These are the activations of a small neural network, seen along a few directions. Each row is one input.
In each table, some parts of the input vary, and every possible input appears once, in random order.
Descriptions start from the smaller parts, as in this example, which fits no table here: one of 4 places along a line, together with either a single point or one of 11 places along a line or (one of 3 separate values, together with one of 8 places around a ring).
Shared parts are said once, and a part with two or three values counts as separate values.
In the rows, 128 means zero.

Other details of the inputs shift rows strongly along two fixed directions, in all tables alike. That doesn't count.

Table:
r1: [114 167 151 158 155 129 119 103 168 151 152 164 120  93 168]
r2: [ 98 148 133 140 138 106 153 152 107 142  55  87 164  80  63]
r3: [ 97 151 101 130 134 103 158 125  78 102  51 116 123  90  63]
r4: [116 148 123 138 111 111 160 133  68 121  64 104 140  80  54]
r5: [143  65  81  54  97 153 162 197  55  96  42  72 152 210  89]
r6: [122 146 158 170 153 118 118 102 172 158 167 158 136 100 164]
r7: [140 164 152 164 133 141 102  96 154 144 151 162 102  81 144]
r8: [115 131 131 163 129  99 118  76 150 142 176 179 129 126 143]
r9: [173  98 128  87 111 182 100 185 149 126 162  75 106 190 181]
r10: [146 154 157 163 121 140 116 106 150 146 170 172 117  87 133]
r11: [103 134 137 155 153  90 110  81 159 133 173 165 121 119 149]
r12: [180  74 119  78 106 174 123 158 128 127 152 131 124 213 178]
r13: [118 141 162 159 134 125 129  98 157 158 170 173 143  92 151]
r14: [ 71 154 122 122 159 102 149 129  87 129  31 115 160  96  91]
r15: [165  63 119  86 111 164 126 152 141 136 158 113 140 215 174]
r16: [127 150 159 170 119 128 118 100 164 149 179 158 135  85 134]
r17: [119 148 133 141 151 130 106  90 149 143 151 194 110 104 160]
r18: [174  82 133  96 108 155 101 164 157 108 186  68 114 196 158]
r19: [180  61 136  81 105 193 122 183 127 129 161 120 114 195 180]
r20: [135 148 150 167 113 109 115  89 157 138 191 149 120  95 127]
r21: [125 143 124 156 151 116 107  78 141 116 160 186 104 112 158]
r22: [160  80 119  90 104 135 107 170 152  95 178  86 114 216 160]
r23: [140 163 141 160 131 134 103  91 155 126 174 158  85  94 132]
r24: [120 147 131 166 116  96 115  84 153 126 190 166 125 108 128]
r25: [126  72 100  49 129 142 158 204  88 120  46  50 176 201 104]
r26: [ 90 170 117 127 138 103 152 135  97 119  54  81 136  79  57]
r27: [ 85 162  98 126 145  85 157 128  87 107  52  93 138  94  66]
r28: [153  84  97  87 125 158 106 162 140 109 160 103 103 227 184]
r29: [ 99 152 124 123 139 124 164 142  85 134  23 122 151  69  90]
r30: [106 143 106 134 117  94 165 125  66 110  58 120 141  94  56]
Description of these inputs: one of 5 places around a ring, together with one of 6 places around a ring.
Question: Changing only the place on the ring of 5 turns r24 into r3. The same change can be made to r15. Which row results?
Answer: r17
Question: Which other rows does r26 become when the place on the ring of 6 takes its other values? List them by row number.
Answer: r1, r9, r14, r27, r28

Table:
r31: [116 163 139 145 143 128 137 127 119 143  83 115 132  70  96]
r32: [122 132 134 136 127 137 115 133 142 117 172 142 110 124 142]
r33: [147  75 109  78 113 159 141 173 103 118 106 109 146 198 139]
r34: [102 170 119 150 126 103 139 117 115 122 103 119 142  89  89]
r35: [ 94 169 120 148 141 107 137 124 116 123 102 124 129  83  92]
r36: [138 119 126 130 122 114 113  97 139 127 165 147 116 143 138]
r37: [147 128 159 138 129 155 118 135 149 136 155 135 109 107 152]
r38: [ 79 144 149 147 155  84 147 124 134 153  94 112 167  97 100]
r39: [158 139 144 142 120 148 110 119 155 140 156 122 118 113 153]
r40: [152  81 104  81 104 157 138 162 108 118 103  99 151 201 142]
r41: [104 160 117 141 141 104 141 102 114 134  83 147 155 105 111]
r42: [129 138 122 128 147 136 115 114 150 131 149 160 121 145 165]
r43: [124 125 130 125 142 135 121 123 142 131 151 169 122 140 164]
r44: [128 114 130 127 141 120 114 116 138 121 158 151 101 138 145]
r45: [117 147 150 146 125 122 150 130 107 147  92 129 139  70  90]
r46: [145  83 110  91  98 156 141 187 108 107 123  82 129 184 120]
r47: [141 127 121 134 131 114 108  98 139 122 157 135 111 145 150]
r48: [111 109 100  87 134 121 149 162  76 105  34  71 138 154  80]
r49: [135 109 129 129 126 113 118 111 137 126 166 155 109 137 143]
r50: [139 131 128 145 111 129 120 117 147 123 173 134 120 132 135]
r51: [160 127 147 140 113 147 116 118 151 144 163 131 123 114 141]
Question: What do these inputs look like to the network?
Answer: either a single point or (one of 4 places along a line, together with one of 5 places around a ring)

Table:
r52: [160  80 133 107 115 172 132 153 142 128 191 172 123 177 180]
r53: [170 128  95 116 126 175  94 127 153 103 171 131 103 182 194]
r54: [ 88 180 131 158 154  94 121  90 151 154 132 143 165  99 137]
r55: [114 181 118 167 153 111 115  63 135 130 109 161 101  84 135]
r56: [141 162 180 175 117 154 146 115 139 174 122 149 138  35 105]
r57: [137 125 136 123  89 143 169 183  81 114  60  19 143  91  33]
r58: [115 163 128 164 122 122 137  75 122 157 123 184 161  90 131]
r59: [192 129 153 117 109 206  87 168 163 123 178  96  76 127 177]
r60: [ 99 136 139 172 134  68 130  90 124 121 154 160 102  83  90]
r61: [ 96 172 116 174 113  82 131  97 133 118 162 160 131  89  93]
r62: [102 105 126  76 156  98 149 158  92 136  26  63 166 146  82]
r63: [101 130 160 151 141 110 139  88 117 154 127 203 126  81 119]
r64: [129  89 144 107 140 146 103 165 177 116 197 134 128 186 191]
r65: [173 112 100 121  86 128  98 126 153 104 203 113 121 186 160]
r66: [ 94 188 105 165 147 122 128 108 131 120 127 174 112  83 130]
r67: [120  99 100  97 120  91 164 139  67 114  51  59 133 141  40]
r68: [181  71 146  99 113 156 113 116 146 145 167 156 110 182 186]
r69: [102 163 134 148 170 102 117  99 121 123 128 181  87  72 129]
r70: [179  96 109 115  92 125  97 109 153 111 200 105 103 186 165]
r71: [ 92 126  96  87 144 148 164 185  60  89  32  93 131 137  70]
r72: [ 82 143 161 162 176  78 116 112 145 152 135 163 132  94 130]
r73: [153  95 132 115 136 142  95 119 179 138 173 105 131 195 200]
r74: [ 77 128 105  94 132 120 170 186 101 123  43  71 185 152  90]
r75: [190  91 137 107 105 161 115 108 147 140 169 148 130 188 193]
r76: [104 161 128 163 122 120 146 103 130 152 129 203 154  88 121]
r77: [116 165 133 145 164  98 103  75 127 126 112 171  92  75 129]
r78: [158  40  90  50  84 161 145 223  89  70 124  45 130 239 101]
r79: [120 127 149 108 126 150 159 205 106 150  38  22 168  96  72]
Question: What do these inputs look like to the network?
Answer: one of 4 separate values, together with either a single point or one of 6 places around a ring
Question: Which other rows does r62 become when the choice among 4 separate values takes its other values? List them by row number.
Answer: r67, r68, r77
Question: Which other rows agree with r54 in the choice among 4 separate values? List them by row number.
Answer: r62, r64, r72, r73, r74, r79

Table:
r80: [135 142 155 159 137 119 112  90 151 147 164 160 114  91 139]
r81: [150 112 125 116 110 144 123 148 136 124 138  88 127 158 134]
r82: [118 124 130 137 125 115 127 126 137 128 154 138 129 131 125]
r83: [109 124 110 116 127 116 161 135  89 130  56 112 165 126  90]
r84: [150  92 118 106 108 138 122 145 136 118 156 103 129 180 143]
r85: [141 104 114 105 122 140 116 151 141 113 153  97 121 181 152]
r86: [106 134 130 137 140  94 143 107 104 135  86 134 140  97  93]
r87: [123 158 150 163 144 108 116  83 146 149 142 155 116  78 127]
r88: [152 119 142 124 136 146 102 128 156 132 166 127 103 141 166]
r89: [125 149 128 147 122 122 138 110 112 128 110 138 128  89 100]
r90: [104 146 134 142 132 122 153 128 110 144  86 138 152  86  97]
r91: [119 149 131 139 140 133 132 123 133 138 111 131 137 108 131]
r92: [ 97 134 134 137 143  96 145 118 105 135  90 143 138  93  91]
r93: [103 160 127 147 135 118 144 125 108 125  93 138 126  76  93]
r94: [157 115 137 128 116 154 118 124 151 141 166 138 126 146 165]
r95: [124 128 147 135 133 123 133 127 122 140 121 136 126 100 114]
r96: [150  94 112 100 111 140 120 148 135 114 147  90 126 190 145]
r97: [117 152 131 112 123 114 145 152  94 124  67 102 160 103  88]
r98: [130 143 153 165 125 125 111 108 166 142 197 160 113 103 147]
r99: [144 125 139 141 115 135 117 122 150 133 168 124 124 128 138]
r100: [136  97 120 105 119 146 133 151 123 126 129 128 140 170 145]
r101: [126 118 137 128 143 123 113 122 145 128 157 150 110 136 152]
r102: [148  83 102  68 107 163 146 211  94 104  67  25 146 193 106]
r103: [143 122 120 131 117 129 119 110 133 119 158 149 113 141 142]
r104: [117 131 119 131 124 117 137 122 112 120 122 149 124 119 112]
r105: [129 119 130 120 122 141 133 161 129 122 126  97 131 138 120]
r106: [110 115 114 111 127 122 144 159 109 114 100  96 142 146 104]
r107: [111 140 131 137 152 105 122 108 131 131 121 141 120 111 128]
r108: [115 125 110 111 138 130 140 140 113 124  88 114 147 145 124]
r109: [145 115 122 122 125 140 113 115 150 133 160 141 126 165 170]
r110: [117 153 133 127 131 101 122 120 122 125 124 144 146 115 123]
r111: [151 109 125 113 107 155 130 153 119 118 138 120 115 147 133]
r112: [108 127 131 116 139 124 150 155  95 128  60  98 140 104  86]
r113: [133 130 139 134 132 151 120 132 150 136 154 145 126 129 158]
r114: [136 138 133 137 128 139 124 114 141 142 133 135 133 123 142]
r115: [117 121 108 110 127 129 142 149 100 107  95 118 127 140 109]
r116: [131 137 117 136 127 120 120 102 131 121 142 147 115 130 133]
r117: [140 114 131 121 133 123 113 112 139 131 148 132 115 149 150]
r118: [123 127 129 131 138 135 121 122 148 132 156 157 126 141 160]
r119: [153 131 126 126 122 154 106 128 149 119 169 131  99 142 162]
r120: [108 182 134 173 137 103 132  78 126 138 117 161 121  57 101]
r121: [125 140 115 133 136 123 117 113 132 116 140 145 112 129 139]
Question: Changing only one part turns r90 into r100. The same change can be made to r88. Which row results?
Answer: r107
Question: What do these inputs look like to the network?
Answer: one of 2 separate values, together with either a single point or (one of 4 separate values, together with one of 5 places around a ring)
Question: Which other rows does r105 become when the choice among 2 separate values takes its other values? List them by row number.
Answer: r106
Question: Which other rows does r85 become when the choice among 4 separate values takes its other values? List them by row number.
Answer: r107, r108, r121

Table:
r122: [128 131 125 129 137 128 106 125 145 126 152 123 128 149 148]
r123: [132 133 119 121 126 125 110 121 137 113 156 131 108 149 148]
r124: [156  98 103  94 113 146 127 148 110 106 121 108 108 183 139]
r125: [136 101 120  87 131 154 133 163 124 114 119 109 130 176 159]
r126: [ 62 189 130 173 152  66 138  84 113 134  82 142 142  51  68]
r127: [145 105 105  87 127 149 126 159 127 113 114 103 133 173 154]
r128: [105 132  95 101 137 113 162 158  71 108  20  79 160 125  73]
r129: [121 151 131 159 137 113 110  80 148 123 182 190  91 102 142]
r130: [161 131 150 142 111 157 116 151 147 129 166 106 100 110 123]
r131: [144 168 169 177 128 148 111 104 172 155 174 150 112  62 152]
r132: [ 80 173 142 168 149  82 151  77 115 152  78 164 163  47  74]
r133: [143 122 119 123 135 146 123 119 140 125 137 154 115 148 155]
r134: [135 114 131 123 123 143 125 132 132 136 146 162 126 140 161]
r135: [133 114 132 117 139 150 121 124 134 133 144 159 111 149 162]
r136: [167 135 162 134 114 162 116 134 144 139 157 102 109 110 144]
r137: [128 124 135 128 144 131 110 126 156 131 146 129 128 150 152]
r138: [138 114 126 128 113 122 122 127 134 122 170 137 124 142 133]
r139: [125 111 139 127 136 130 119 138 146 146 154 136 141 143 154]
r140: [121 156 136 165 126 109 117  79 163 138 193 179 120 102 134]
r141: [154  86 111  95 104 146 127 155 106 104 135 111 121 176 130]
r142: [131  97 129  94 134 147 126 172 129 124 121 100 137 182 151]
r143: [ 92 192 165 182 146 119 151 118 122 163  78 143 144   9  73]
r144: [117 146 161 156 139 119 115  89 161 155 180 192 131 103 153]
r145: [127 111 130 128 134 112 108 125 141 117 161 120 111 141 140]
r146: [130 148 138 166 134 109 111  81 161 152 185 180 125 102 147]
r147: [142  87 116  98 121 145 126 160 135 130 123  92 147 177 142]
r148: [175 110 137 108  92 170 129 177 127 122 131  63 109 144 130]
r149: [111 153 136 158 145 106 106  79 157 117 187 176  98  97 146]
r150: [157  92 117  90 109 155 128 152 115 122 115 118 133 174 150]
r151: [155  97 101  93 117 152 124 150 111 119 114 111 116 180 147]
r152: [140 118 117 129 111 132 121 113 132 121 157 146 111 141 143]
r153: [100 124 104 114 120 101 170 162  79 114  33  65 167 132  56]
r154: [101 118 109 110 127  96 174 164  76 111  42  67 163 127  49]
r155: [ 94 143 126 139 143  88 157 120  96 135  56 102 164  92  73]
r156: [ 94 154 115 137 128 107 164 113  77 127  53 130 155  89  76]
Question: What do these inputs look like to the network?
Answer: one of 5 places along a line, together with either a single point or one of 6 places around a ring
Question: Changing only the place on the line of 5 turns r147 into r155. The same change can be made to r131. Which row results?
Answer: r136
Question: Start at r141 and move only the place on the line of 5, one step at a time. The first step leads to r152. Which rows follow, in order?
Answer: r156, r150, r134
Question: Which other rows agree with r148 in the place on the line of 5? List them by row number.
Answer: r123, r124, r126, r140, r152, r153
Question: Which other rows agree with r130 in the place on the line of 5? List them by row number.
Answer: r129, r138, r141, r145, r149, r154
